These are the activations of a small neural network, seen along a few directions. Each row is one input.
In each table, some parts of the input vary, and every possible input appears once, in random order.
A made-up example of a description, with smaller parts first: one of 2 separate values, together with either a single point or one of 9 places along a line or (one of 4 places along a line, together with one of 5 places around a ring).
Shared parts are said once, and a part with two or three values counts as separate values.

Other details of the inputs vary at random and push rows far along two fixed directions, the same in every table; ignore that.

Table:
x1: [-15  64 -77 -14 -20   3   7  10 -32 -27 -21]
x2: [  3 -51  82  27  -5 -18 -39  12  56  27  11]
x3: [ 17 -61  90  16  17  -8 -26 -20  29  30  24]
x4: [ 10  54 -72 -25   7  12  32 -12 -48 -25  -7]
x5: [ 15  46  17  30  27  30 -68  57 -28  26   4]
x6: [-40 -43 -26  -5 -47 -42  41 -32  49 -10  -9]
x7: [  3 -56  81  40 -12  -8 -36   9  48  26   9]
x8: [ 14 -62  88  22  20  -7 -27 -23  27  29  23]
x9: [-18 -48   0 -33 -22 -26  61 -54  29 -27 -11]
x10: [-21 -44   1 -26 -30 -35  54 -63  17 -22  -6]
x11: [  0  50 -67 -27   9  11  28 -12 -54 -25 -12]
x12: [ 15  47  19  26  26  30 -66  60 -27  25  10]
x13: [ -7 -51  87  28  -7 -11 -35  14  50  25  14]
x14: [-39 -31  -6 -11 -59 -44  34 -39  39 -24 -15]
x15: [ 33  33  28  12  54  39 -47  36 -48  27  19]
x16: [ 17 -61  91  24  15  -3 -20 -21  26  32  20]
x17: [ 40  32  21  17  58  33 -51  32 -43  28  15]
x18: [ -2 -51  85  25  -9 -10 -39  11  53  28  10]
x19: [ 30  33  25  17  57  40 -47  34 -50  26  18]
x20: [ 12 -65  93  11  26   3 -15  -8  34  24  19]
x21: [ 11 -63  94  13  22  -2 -16 -10  29  27  23]
x22: [ -1 -48  84  39 -13 -12 -40   2  47  31  11]
x23: [ 35  35  25  20  54  42 -42  35 -48  28  18]
x24: [ 23  42  16  16  32  40 -62  67 -13  23   1]
x25: [-29 -29 -12  -2 -56 -48  37 -42  45 -23 -14]
x26: [ 39  27  23  21  55  46 -38  41 -48  22  16]
x27: [-22 -56 -19 -20 -19 -33  61 -56  28  -8   0]
x28: [-13 -47  -4 -34 -21 -28  58 -55  34 -29  -6]
x29: [ -1  57 -80  -7 -18   2  15  19 -25 -30 -20]
x30: [  1 -48  82  32  -9 -22 -45   5  50  29  12]
x31: [-11  58 -77  -7 -19   8  19  20 -32 -33 -18]
x32: [-26  52 -88 -12 -13  10  21  23 -28 -14 -12]
x33: [ 22  48  15  24  26  28 -70  58 -21  26  10]
x34: [  5  52 -68 -35   5  11  28 -10 -52 -25 -11]
x35: [ 13  48 -73 -39  18  13  34   0 -37 -30 -15]
x36: [-39 -30  -7  -1 -58 -42  40 -41  39 -25 -11]
x37: [-20 -46   1 -31 -26 -31  60 -55  23 -24  -7]
x38: [-36 -31  -8 -13 -59 -43  32 -41  41 -24 -14]
x39: [ 30  21   9  14  60  49 -40  43 -40  44  19]
x40: [ 12  50 -71 -37  14   8  33  -2 -43 -27 -11]
x41: [  8  46 -68 -41  14  20  34  -1 -39 -28 -16]
x42: [-24  50 -87 -12 -14  10  18  23 -26 -11 -16]
x43: [  3  51 -70 -29   8  12  27 -14 -53 -25 -12]
x44: [-32 -32 -10 -17 -53 -42  37 -34  50 -27 -11]
x45: [ 26 -68  85  28  20  -6 -17 -14  29  26  19]
x46: [-37 -33  -6 -16 -55 -40  40 -32  45 -26 -16]
x47: [-31 -34 -11 -19 -49 -37  38 -32  56 -30 -15]
x48: [ 14  35   0  29  34  37 -61  66 -15  40  14]
x49: [ -4  58 -81  -9 -20   7  15  18 -26 -32 -17]
x50: [ 21 -69  88  25  16   2 -17 -15  26  27  18]
x51: [ 12  32   4  29  32  39 -60  66 -18  43  11]
x52: [-15 -51  -3 -16 -29 -28  62 -58  18 -27  -8]
x53: [-19 -43  -1 -17 -31 -32  59 -65  18 -21  -7]
x54: [ 32  21   9  15  62  46 -41  42 -36  42  24]
x55: [ -8  66 -79 -10 -21   2  11  11 -26 -27 -16]
x56: [ 19  46  19  34  24  32 -63  58 -25  29   5]
x57: [-15  61 -74 -24 -13  10  18  25 -21 -33 -21]
x58: [-29 -35 -12 -17 -47 -42  39 -31  56 -29 -18]
x59: [ 23 -68  86  26  19  -1 -17 -15  30  25  22]
x60: [ 27  21  11  15  61  48 -38  44 -42  43  18]
x61: [ 16 -64  92  10  19  -1 -19 -12  31  29  19]
x62: [ 42  32  22   4  58  42 -44  42 -36  25  18]
x63: [-11  64 -81 -12 -16  -5   7  11 -29 -27 -20]
x64: [ 12  45  19  32  28  30 -67  57 -28  25   9]
x65: [ 12  53 -73 -23   9   7  32 -11 -48 -24 -10]
x66: [-33 -38 -10  -1 -58 -37  42 -34  40 -28 -17]
x67: [-13  59 -73 -25 -14  10  16  24 -20 -30 -25]
x68: [-14 -43  -4 -25 -27 -42  52 -64  22 -23  -5]
x69: [-32 -56 -14 -19 -21 -26  65 -54  22 -10   2]
x70: [-13  65 -80 -13 -18   0   6  10 -28 -29 -16]
Each input here is: one of 2 separate values, together with one of 5 places along a line, together with either a single point or one of 6 places along a line.
The inputs of x51 and x6 match in every part but the place on the line of 5. If x43 is changed in the same way as x51 into x6, which row does it become?
Answer: x17
The inputs of x18 and x44 match in every part but the place on the line of 5. If x1 is changed in the same way as x18 into x44, which row does it become?
Answer: x70
Which other rows does x33 become when the place on the line of 5 takes its other values? List them by row number.
Answer: x12, x14, x30, x38
List by row number the other rows that have the place on the line of 5 and the choice among 2 separate values in common with x15.
Answer: x19, x20, x21, x23, x26, x69
List by row number the other rows that have the place on the line of 5 and the choice among 2 separate values in common with x34.
Answer: x16, x39, x41, x43, x50, x61
Which other rows does x8 become when the choice among 2 separate values takes its other values? List them by row number.
Answer: x70

Table:
x71: [ 54  33  17  26  46  27 -46  25 -40  19  14]
x72: [  0 -42  36  15   8   2 -14  19  40  23  11]
x73: [ 11  51 -11  -4  17  27 -31  40 -32  -3  -5]
x74: [-11 -25  51  27 -15 -10 -30   0  23  13   5]
x75: [ -1 -34  55  11  14 -10 -13 -21   4  22  19]
x76: [-24  25 -85  -7 -23  -4  33   6  -6 -17 -12]
x77: [-11 -35  36  28  -7  -9 -24   7  33  29   7]
x78: [ -7  20 -74 -30   4   9  45   0 -12 -22  -9]
x79: [ 35  32  28  15  44  48 -37  52 -34  15   6]
x80: [ 29  36  29   6  47  42 -50  43 -35  17   8]
x81: [-22  42 -56 -35 -16 -10  24  -4 -16 -31 -15]
x82: [ -9 -25  44  23 -11 -10 -32   2  28  28  11]
x83: [-19 -26 -35 -18 -17 -20  51 -45   1 -11  -6]
x84: [ -2   0 -22   6 -38 -34  14 -25  20 -24 -11]
x85: [ -6   3 -19 -11  -2   0   4  11   7   1  -8]
x86: [ -5  53 -95 -43   5  13  42   2 -36 -28 -20]
x87: [ 22  36 -14  13  26  35  -5  23 -53   1   2]
x88: [ 56  38  23  13  49  31 -51  39 -25  13   8]
x89: [ -5  63 -86 -47   1  12  34  -4 -40 -29 -16]
x90: [  8  49 -18  25   4  29 -25  46 -33   1  -5]
x91: [  1 -29  60  -3  16  -5 -17  -6  18  15  12]
x92: [  5 -36  58  17  10   0 -15 -19   2  16  13]
x93: [  2 -53  36  -1 -35 -44  16 -38  58 -19  -5]
x94: [-20 -66  33  -5 -24 -34  32 -62  32   5   9]
x95: [-25 -56  35 -12 -36 -36  18 -36  55  -1   0]
x96: [  5 -53  34  22  19   4   0  -7  17  30  21]
x97: [-22  17 -13   1 -19 -16  -5  -1  -2  -4  -2]
x98: [-39 -19 -47 -32 -66 -36  82 -46  27 -58 -29]
The inputs of x75 and x81 match in every part but one. If x83 is changed in the same way as x75 into x81, which row does it become?
Answer: x85
Describe the family of inputs behind these rows.
Answer: one of 4 places along a line, together with either a single point or one of 6 places along a line
List by row number the other rows that have the place on the line of 4 in common with x97.
Answer: x74, x76, x77, x82, x84, x90
Which other rows does x84 become when the place on the line of 4 takes its other values? List them by row number.
Answer: x71, x88, x93
Which other rows does x79 become when the place on the line of 6 takes its other values? List them by row number.
Answer: x78, x80, x86, x89, x91

Table:
x99: [ 17  25  43  41   8  15 -33  32 -21  12  15]
x100: [  0  38 -29 -42  19   3  17  -9 -50 -29  -3]
x101: [ 38  23  44  18  14  22 -33  13 -21  30  17]
x102: [-10 -28  12 -35 -29 -20  69 -53   9 -38 -11]
x103: [ 34  20  33  19  23  24 -51  -1 -14  21  15]
x104: [ 11   3  19   9  34  16 -41  17 -21  50  31]
x105: [ 51  22  30   3  37   7 -36  51  24  -8  24]
x106: [-29  34 -59   1   1  -3   9  14 -37  -6  10]
x107: [  2  35 -65 -12   6  22  11 -14 -26   1   3]
x108: [-20 -37 -32 -17 -22 -38  51 -56  28   3  -9]
x109: [-26 -47 -16 -32  -9  -6  61 -57  21 -27  -5]
x110: [-13 -44  68  11 -22 -35 -25  -5  63  10 -16]
x111: [ 46  -4  43   8  41  29 -31  20 -27   6  -2]
x112: [-41 -36 -31   7 -27 -44  50 -36  28 -13 -11]
x113: [-10  57 -43 -16 -22  12 -14  13  -7 -31 -23]
x114: [ 21  -8  29   3  66  28 -20  27 -16  33   5]
x115: [ 12 -79  44  23 -10 -12  -1 -28  38  35  11]
x116: [  9 -90  58   6  12   0  14 -21  32  16   4]
x117: [  0  10  17  16  25  18 -50  56  16  39  -7]
x118: [ 13  29  46  14  -5  22 -45  49   4  16  -2]
x119: [ 36  20  30  17  33   4 -45   8 -15  32   4]
x120: [ 11  39 -31 -30  19  23  15 -16 -38 -37 -11]
x121: [  3  27 -41 -30  18  32  46   7 -40 -10  -3]
x122: [-32 -19 -11   7 -47 -36  34 -55  23 -44  -7]
x123: [ -4  51 -49   8   0 -15   6   5 -32 -25 -17]
x124: [  4  43 -49 -12 -28   5  -7  25 -13 -29 -34]
x125: [-21  56 -40 -29 -22  -7 -12  20 -19 -23 -15]
x126: [-13  11  21   5  16  18 -54  54   3  36  12]
x127: [-32 -43 -33 -13 -56 -24  37 -15  46 -18 -28]
x128: [-40 -32 -19   8 -47 -27  64 -32  22 -16   2]
x129: [-22  40 -60 -15 -12  24  -3  23  -1 -11 -16]
x130: [-19  36 -64  12   0  16  11   6 -26 -16   1]
x131: [  9 -61  79  -3  19 -24   3 -34  32   4  -4]
x132: [ 29  38 -53  -9 -10   4   6 -11 -38 -16 -15]
x133: [-21 -21  -9 -29 -41 -49  34 -66  10 -18   4]
x134: [-16 -78  68 -11  19 -13   9 -25  26  22  24]
x135: [  1 -63  59  16 -14  -8  13 -28  38  40  23]
x136: [  2  14  29  17   6  35 -36  60   9  36   5]
x137: [  8  38 -51  15 -16  -3   6   8 -37 -32 -17]
x138: [ 39   6  13   5  47  18 -26  61  30  12  32]
x139: [ -9 -78  45  47 -15 -19  -3  -9  39  19  10]
x140: [-17  52 -43  -2  -9 -14   0   4 -44 -26   3]
The inputs of x116 and x111 match in every part but one. If x134 is changed in the same way as x116 into x111, which row does it become?
Answer: x100
Describe the family of inputs behind these rows.
Answer: one of 2 separate values, together with either a single point or (one of 4 places along a line, together with one of 5 separate values)
Which other rows does x120 become when the place on the line of 4 takes its other values? List them by row number.
Answer: x103, x113, x122
Which other rows does x139 become when the choice among 5 separate values takes its other values? List them by row number.
Answer: x106, x112, x128, x130
